A small network was shown many inputs. Here are its activations along a few directions, one row for each input.
Each table varies a few parts of the input and shows all the possible inputs, shuffled.
Descriptions start from the smaller parts, as in this example, which fits no table here: one of 5 places around a ring, together with either a single point or one of 11 places along a line or (one of 2 separate values, together with one of 6 places along a line).
Shared parts are said once, and a part with two or three values counts as separate values.
In the rows, zero is written as 128.

Other details of the inputs vary at random and push rows far along two fixed directions, the same in every table; ignore that.

A family of inputs:
r1: [126 123 120 202 141 128  99 124 152 203 153 106  64 149]
r2: [175 169 135 110 150 159 135 115  95  72 121 132 129 112]
r3: [167 161 134 172 144 155 117  95  90 143 148 101  86 141]
r4: [204 131 143 153 176 155 103 126 153 149 127  73  64 121]
r5: [120 111 144 140 109 123 106 128 157 161 134 109  95 135]
r6: [ 91  98  96 201 123 119  99 132 146 219 145 113 101 147]
r7: [126 106 146 136 111 121 102 121 147 170 124  98 103 133]
r8: [115 129 128 172 107 109 111 111 136 173 156 125  87 152]
r9: [158 177 149  85 135 141 152 101  78  45 107 136 162 112]
r10: [132 108 124 137 121 138  86 147 155 162 131 122 103 129]
r11: [185 178 149 123 167 161 125 137 139 102 148 123  82 128]
r12: [117 140 102 107 132 131 161 147  90  74 120 176 194 113]
r13: [174 166 140 120 147 167 144 108  86  80 127 137 134 120]
r14: [135 137 146 130 126 136 123 128 143 128 145 135 106 135]
r15: [106  71 112 165 126 115 107 150 170 209 125 104 103 136]
r16: [176 157 156 127 143 158  96 127 136 118 133 112  85 118]
r17: [184 141 175 148 149 147 109 110 159 147 133  72  53 133]
r18: [ 89  71 113 129  98 104  89 146 163 185 116 115 127 137]
r19: [ 63  93 107 102  99  83 131 150 157 152 120 142 166 141]
r20: [153 182 139  95 148 139 185 101  84  53 120 150 160 127]
r21: [108  66 102 157 117 114  76 160 182 211 131 103  99 130]
r22: [ 92 121 136 103  96 107 148 114 110 104 115 146 169 131]
r23: [139 167 147 103 125 139 158 104  88  61 127 150 153 118]
r24: [151 148 136 102 137 139 165  95  79  76 108 131 166 121]
r25: [162 145 141 119 141 149 144 101  95  99 116 117 131 125]
r26: [156 170 134  96 165 136 180 119  86  44 111 143 165 115]
r27: [153  99 120 162 142 144  75 157 174 188 140 103  77 126]
r28: [209 156 140 161 186 171 113 143 145 132 139  92  58 114]
r29: [ 62  95  93  93  83  99 134 137 108 115 107 167 204 125]
r30: [119 117 143 130 114 129  87 147 167 151 139 125  94 131]
r31: [ 63 103 114 101  87  92 126 144 146 129 127 154 163 134]
r32: [165 144 123 132 152 153 147 111  97 102 125 123 137 116]
r33: [ 95 129 121  95  99 114 124 129 110 102 117 154 173 115]
r34: [ 76  66  97 126 103  95 132 132 131 167 113 134 178 130]
r35: [150  97 125 163 151 132  96 157 175 188 128  88  72 130]
r36: [178 177 151 163 138 149 122  89  82 125 150 103  84 135]
r37: [115 110 103 131 130 122 133 152 130 133 121 137 147 120]
r38: [165 182 139 115 154 150 162 113 106  79 137 141 124 125]
r39: [ 91  69 114 127 101 100  93 144 166 186 114 111 130 136]
r40: [ 76  84 123 137  90  98 108 140 173 184 137 126 117 144]
r41: [138 174 139  91 134 135 154 119 103  53 131 155 150 117]
r42: [169 152 163 134 146 143 130 110 141 121 134 100  80 135]
r43: [205 154 142 171 183 174 123 129 137 141 140  91  60 118]
r44: [172 163 142 127 159 148 123 135 149 120 141 108  79 130]
r45: [136 106 155 141 124 120  83 138 188 177 129  80  67 136]
r46: [139 170 142 102 130 136 166 106  95  61 133 155 152 122]
r47: [108 118 131 121 102 120 119 122 121 137 127 133 142 123]
r48: [142 162 129 117 151 146 170 125  88  68 130 164 161 120]
r49: [ 66 104 105 114  94 101 136 148 140 147 137 171 169 141]
r50: [ 57  87 117  96  74  83 141 119 113 135 106 147 202 130]
r51: [ 95  92  97 194 116 120  89 125 137 220 150 105 105 147]
r52: [154 158 130 122 161 143 145 139 116  87 132 138 124 115]
r53: [ 67  79 101 124  85 105 118 136 129 163 123 147 168 131]
r54: [ 94 123 109 109 125 117 144 155 118 101 128 172 174 123]
r55: [ 82  91 129 117 101  92 108 144 175 163 125 118 127 141]
r56: [170 170 153 113 136 152 146  97  89  80 122 121 129 116]
r57: [ 92  67 102 142 120  98 111 162 168 189 117 116 132 131]
r58: [195 139 139 174 176 167 119 131 147 157 136  85  58 123]
r59: [120 138 142 106 121 115 157 108 119  97 120 133 151 133]
r60: [195 165 169 139 156 161 100 122 153 118 137  85  48 123]
r61: [ 65  90 100 127 106  99 145 145 132 146 122 156 171 132]
r62: [ 61  75  89 113  94  94 147 129 108 140 109 158 209 128]
r63: [145 165 144 103 124 147 148 106  80  70 124 151 161 117]
r64: [ 93 115 114 115 124 109 163 129 109 111 114 154 174 129]
r65: [105 115  95 111 119 120 136 139 107 107 119 158 183 113]
r66: [ 91 121 108 120 123 115 158 136 110 110 125 164 173 124]
r67: [ 87 150 101 140 104 102 156 105  93 122 141 171 165 146]
r68: [118 133 102 111 126 132 164 116  77  83 119 162 196 113]
r69: [171 175 150 103 140 151 133 109  98  70 118 123 128 112]
r70: [ 79  88 114 123 106  94 105 158 180 183 131 123 120 145]
r71: [148 193 141 130 122 134 167  80  46  59 140 154 147 132]
r72: [210 149 144 166 176 180 108 123 134 140 144  93  66 121]
r73: [ 47  98 112  88  80  80 138 139 134 117 116 162 191 136]
r74: [ 57  91 113  87  77  81 128 131 123 125 102 149 202 126]
r75: [133  96 121 155 144 125 127 136 151 175 121 102 109 129]
r76: [169 153 165 124 143 145 111 120 144 111 126  96  80 127]
r77: [140 136 138 126 140 125 142 121 145 138 128 113 112 138]
r78: [119 119 139 129 120 126  94 150 173 152 146 127  93 135]
r79: [ 98  73 102 135 114 106 102 149 154 177 118 120 138 128]
r80: [ 53 104 117  99  73  98 141 133 112 111 125 181 198 131]
r81: [160 171 122 120 158 160 178 121  70  57 123 161 172 113]
r82: [132 112 147 145 121 130  73 146 186 176 142  98  60 130]
r83: [171 164 142 128 160 149 119 138 150 121 146 114  78 127]
r84: [ 93 121 106 108 124 110 151 147 116 101 120 159 172 122]
r85: [ 85  82 112 133 120  99 113 160 164 171 123 126 128 135]
r86: [193 139 151 157 155 167 103 115 141 155 135  79  56 129]
r87: [154 167 136 118 146 142 158 115 116  96 133 134 123 130]
r88: [168 161 143 123 169 144 172 109 101  80 117 124 132 121]
Each input here is: one of 8 places around a ring, together with either a single point or (one of 2 separate values, together with one of 5 places along a line).
The inputs of r38 and r47 match in every part but the place on the ring of 8. If r19 is changed in the same way as r38 into r47, which row does it become? -> r74
The inputs of r13 and r14 match in every part but the place on the ring of 8. If r29 is changed in the same way as r13 into r14, which row does it become? -> r31
The inputs of r33 and r65 match in every part but the place on the ring of 8. If r7 is changed in the same way as r33 into r65, which row does it become? -> r62
Which other rows does r71 become when the place on the ring of 8 takes its other values? List them by row number. -> r1, r3, r6, r8, r36, r51, r67
Which other rows agree with r60 in the place on the ring of 8? List them by row number. -> r5, r17, r22, r23, r30, r45, r71, r76, r80, r82
A walk changes only the place on the ring of 8. It starts at r78 and steps to r11. List the rest of the walk in order. -> r54, r12, r27, r10, r16, r30
Which other rows does r74 become when the choice among 2 separate values takes its other values? List them by row number. -> r50
A walk changes only the place on the line of 5. It starts at r88 and steps to r64. List the rest of the walk in order. -> r61, r66, r48

A family of inputs:
r89: [163 155 168 113 135 142 113 123 154 119 140 108  76 129]
r90: [ 30 106  97 117  78  80 166 123 107 130 122 177 207 145]
r91: [167 156 150  92 151 144 143 135 134  79 117 127 123 115]
r92: [168 143 126 130 159 148 148 105  95 105 114 112 138 117]
r93: [176 125 156 121 152 143 118 121 150 125 110  86  95 118]
r94: [162 148 127 134 164 141 161 114  98 103 121 118 131 120]
r95: [166 139 166 124 128 139 113 102 142 124 125  87  85 129]
r96: [ 59  72 102 164  85  93  84 158 180 219 152 137 110 147]
r97: [128  82 139 142 130 115  82 158 197 192 124  88  78 133]
r98: [162 148 165 127 135 138 110 116 144 122 134  98  81 132]
r99: [ 54  83  98 127  72  85 129 117 112 164 119 146 186 140]
r100: [174 139 148 134 163 149  98 158 182 148 136  96  56 127]
r101: [104 119 123 134 102 128 113 127 113 138 131 139 140 127]
r102: [108 115 106 115 120 132 137 139 100 109 116 152 182 112]
r103: [116  99 111 156 140 124 120 154 164 176 141 125 104 140]
r104: [113 108 127 161 114 110 115 122 143 186 139 107 103 144]
r105: [143 182 135 123 143 141 171 104  84  70 140 161 148 132]
r106: [161 168 117 118 160 149 166 130  87  61 131 157 155 114]
r107: [ 33 111 108  81  72  80 137 144 128 109 128 186 203 135]
r108: [ 96 138 110 119 104 120 130 126  99 105 134 170 163 123]
r109: [159 157 130 135 169 144 169 118 108  96 124 126 124 127]
r110: [130 145 104 115 136 142 144 137  98  84 124 160 169 111]
r111: [136  75 119 162 130 135  76 144 170 209 127  88  91 129]
r112: [165 157 141 128 132 152 129  97  84  99 125 123 126 125]
The inputs of r112 and r111 match in every part but one. If r98 is changed in the same way as r112 into r111, which row does it become? -> r97
What is each input in this table made of? -> one of 2 separate values, together with either one of 4 places along a line or one of 8 places around a ring
Which other rows does r109 become when the place on the ring of 8 takes its other values? List them by row number. -> r92, r94, r102, r103, r106, r110, r111
A walk changes only the place on the line of 4. It starts at r107 and steps to r89. List the rest of the walk in order. -> r98, r95

A family of inputs:
r113: [105  99 117 137 120 116 108 151 161 168 132 126 117 133]
r114: [141 169 148  95 127 138 149 112 100  64 125 146 146 122]
r115: [101 123 123 115 113 113 134 132 129 120 128 145 148 130]
r116: [114 104 116 135 127 121 111 152 157 159 132 128 121 128]
r117: [153 118 150 144 132 134  91 131 166 168 133  88  67 134]
r118: [225 200 180 115 174 177 138  94 105  62 130  97  80 116]
r119: [130 159 136  98 123 129 151 115 100  73 125 151 156 126]
r120: [ 99  96 109 122 118 112 123 147 139 144 118 134 152 123]
r121: [159 168 131  98 152 146 171 112  80  49 113 146 169 112]
r122: [167 137 124 198 155 153 110 116 129 185 154  96  63 140]
r123: [ 63  88  82 154  96 101 141 121  94 164 125 156 187 137]
r124: [143 114 139 153 139 135  96 144 177 180 141  99  69 137]
r125: [ 67 101 108  99  90  94 145 131 116 116 113 160 193 127]
r126: [125 115 130 127 128 124 124 134 140 140 124 120 125 128]
What is each input in this table made of? -> one of 2 separate values, together with either a single point or one of 6 places along a line
The inputs of r126 and r124 match in every part but the choice among 2 separate values. If r121 is changed in the same way as r126 into r124, which row does it become? -> r113
